A small network was trained on made-up records. Each row is its average activation on records with the value named, seen along a few directions.
Related values have similar rows: they may be neighbours, one step apart, or belong to one group.
(in the rows, 500 means zero)
Strong random noise was added to every row along 5 fixed directions; ignore it. To show where, here is one row again and again, with new noise each time:
[504 657 490 314 618 388 512 345 770 546 563 461 670 480 489]
[427 333 558 560 520 427 407 489 415 542 459 550 438 517 354]
[429 365 677 511 618 376 393 452 529 545 366 583 501 580 360]
[397 397 585 598 679 300 424 445 487 489 543 460 631 493 336]
[487 472 301 493 532 509 405 458 518 477 582 483 441 494 457]
[536 772 478 619 725 364 720 526 682 467 587 431 985 588 789]
[561 582 512 588 613 541 560 589 602 496 312 634 622 737 765]


Values of Rivi:
s3: [484 512 693 481 615 433 451 410 503 410 476 484 540 364 405]
s8: [610 500 386 412 550 627 349 534 468 394 449 428 319 535 486]
s5: [599 345 608 752 478 642 486 819 257 436 336 553 406 735 680]
s6: [552 688 437 390 445 517 663 384 735 534 438 537 525 559 636]
s2: [490 505 545 303 235 503 594 437 529 712 548 545 441 384 423]
s1: [401 406 622 630 538 332 571 429 461 488 550 394 616 518 363]
s7: [522 342 441 550 312 635 408 711 181 469 453 468 268 526 522]
s9: [482 600 452 303 689 612 376 422 733 372 482 520 440 466 513]
s4: [469 611 430 636 326 531 645 506 347 466 770 412 558 187 465]
The values of Rivi form 3 separate groups.
Which other values are in the same group as s9? Give them in the order they are listed. -> s3, s4
Which other values are in the same group as s7? Give them in the order they are listed. -> s8, s5

Values of Nud:
y9: [643 706 451  98 346 409 554 316 794 613 659 354 536 382 422]
y8: [494 669 685 527 799 422 488 437 699 234 433 346 690 566 559]
y3: [590 491 391 796 643 548 532 678 408 416 296 506 604 892 814]
y4: [510 478 647 150 453 634 324 428 656 573 398 603 239 432 332]
y7: [418 409 530 422 771 428 395 318 762 493 470 575 429 531 272]
y2: [563 583 605 640 828 519 435 590 487 323 338 527 648 586 648]
y5: [324 427 520 642 631 189 464 319 609 430 705 448 721 398 333]
y6: [418 366 424 466 370 495 389 404 375 603 456 617 257 386 290]
y1: [430 403 765 600 519 403 565 699 326 622 396 535 729 613 588]
The values of Nud form 3 separate groups.
Which other values are in the same group as y6? Give them in the order they are listed. -> y7, y5
Which other values are in the same group as y2? Give them in the order they are listed. -> y8, y4
